Each row below is a small network's average activation on inputs in which a field has the value named, seen along a few directions.
Related values have similar rows: they may be neighbours, one step apart, or belong to one group.
In the rows, 500 means zero.
Random noise pushes rows far along 2 fixed directions. That doesn't count. These rows show it; they differ only by the noise:
[350 608 540 305 281 525 514 809 422 412 606 865 619]
[544 526 594 543 535 488 438 654 534 456 591 686 575]
[512 553 585 497 508 487 441 704 521 461 598 732 593]
[590 322 606 701 400 569 545 284 481 302 520 407 420]


Field P:
p6: [388 445 541 386 707 595 318 738 545 601 558 590 721]
p8: [858 458 335 721 749 364 480  55 730 403 347 235  94]
p3: [387 372 166 646 335 526 724 197 337 500 442 167 396]
p7: [675 789 655 424 858 420 330 760 718 729 508 624 495]
p4: [574 270 589 550 512 483 437 267 662 464 490 330 558]
p5: [543 432 329 645 483 490 652 215 456 447 393 126 357]
p2: [316 477 577 389 331 550 551 690 179 665 505 685 655]
p9: [316 398 507 603 523 480 518 618 221 697 584 479 736]
p1: [735 853 720 343 938 356 254 876 810 613 457 737 520]
p10: [540 486 346 579 404 543 584 100 628 438 421 196 285]
P is arranged as a tree with 2 forks.
Name the neighbours of p5, in listed order. -> p3, p10
Name the neighbours of p1, in listed order. -> p7
Name the neighbours of p6, in listed order. -> p4, p2

Field N:
n15: [531 507 530 575 668 463 425 610 472 677 543 513 622]
n14: [491 515 529 524 608 503 430 573 545 560 497 523 572]
n17: [563 551 410 549 543 434 491 503 557 491 467 487 446]
n13: [420 401 569 500 406 591 530 395 375 489 492 460 549]
n3: [619 540 517 488 559 495 507 406 634 404 469 484 397]
n2: [364 708 392 132 126 541 636 624 557 274 489 733 342]
n6: [269 502 526 322 316 556 529 695 260 583 537 604 699]
n1: [403 631 497 301 400 513 517 611 495 513 496 632 481]
n19: [298 604 435 365 375 468 483 837 342 619 577 764 696]
n4: [430 525 499 467 489 500 518 504 443 531 458 463 515]
n20: [348 766 435 179 444 430 470 931 501 584 580 891 631]
n12: [390 678 422 222 240 538 612 578 489 379 476 671 376]
n18: [511 485 572 506 594 515 418 599 556 549 502 613 585]
n10: [523 360 501 632 511 524 508 354 512 457 530 363 474]
n8: [394 253 519 602 363 584 577 359 275 463 495 332 551]
n11: [664 602 452 572 712 396 414 539 736 507 481 522 417]
n16: [371 445 474 366  90 603 633 371 391 256 466 509 424]
n7: [570 525 493 583 711 419 432 548 538 640 559 485 549]
n9: [491 483 554 440 617 437 415 737 446 636 582 647 675]
n5: [656 712 480 546 847 381 387 683 690 676 537 586 547]
Each value of N is a pair of two hidden parts, and every pair occurs once (5 first parts, 4 second parts).
Changing only the second part turns n17 into n19. n11 has the same second part as n17; what does that change turn n11 into? -> n10
Changing only the second part turns n4 into n5. n1 has the same second part as n4; what does that change turn n1 into? -> n12
Changing only the second part turns n13 into n14. n18 has the same second part as n13; what does that change turn n18 into? -> n16
Changing only the second part turns n8 into n7. n9 has the same second part as n8; what does that change turn n9 into? -> n20

Field Z:
z2: [502 603 497 465 653 362 532 526 568 541 428 475 429]
z19: [387 574 589 372 431 619 432 502 440 338 476 624 448]
z14: [512 521 419 508 519 563 416 444 594 537 491 472 521]
z20: [442 618 457 413 541 515 572 507 363 518 433 457 519]
z9: [679 344 571 602 617 454 367 427 683 544 621 497 537]
z6: [404 481 326 466 463 518 622 492 372 475 461 445 513]
z16: [469 450 441 647 562 419 461 535 440 580 571 417 591]
z10: [521 424 607 515 530 475 511 483 391 467 508 458 488]
z5: [702 435 547 651 720 478 426 471 708 418 505 482 440]
z4: [497 469 548 427 424 492 562 423 428 393 423 448 361]
z18: [496 562 614 588 691 593 478 626 483 594 548 563 643]
z17: [464 400 505 520 449 509 505 555 556 543 532 465 593]
z8: [517 476 355 622 474 450 583 380 450 377 494 329 336]
z12: [550 646 541 479 628 506 499 516 660 558 490 587 498]
z13: [567 459 487 576 408 395 430 616 489 600 556 569 586]
z11: [490 544 384 441 422 560 505 508 583 367 469 467 406]
z3: [446 705 416 353 577 349 433 896 457 507 585 856 604]
z1: [470 462 517 526 433 483 485 472 399 692 496 498 511]
z7: [641 377 685 572 567 565 428 361 562 502 489 441 554]
z15: [591 520 592 563 571 525 468 374 664 719 475 407 512]
Each value of Z is a pair of two hidden parts, and every pair occurs once (5 first parts, 4 second parts).
Changing only the second part turns z18 into z17. z7 has the same second part as z18; what does that change turn z7 into? -> z9
Changing only the second part turns z6 into z20. z8 has the same second part as z6; what does that change turn z8 into? -> z2
Changing only the second part turns z10 into z13. z1 has the same second part as z10; what does that change turn z1 into? -> z16
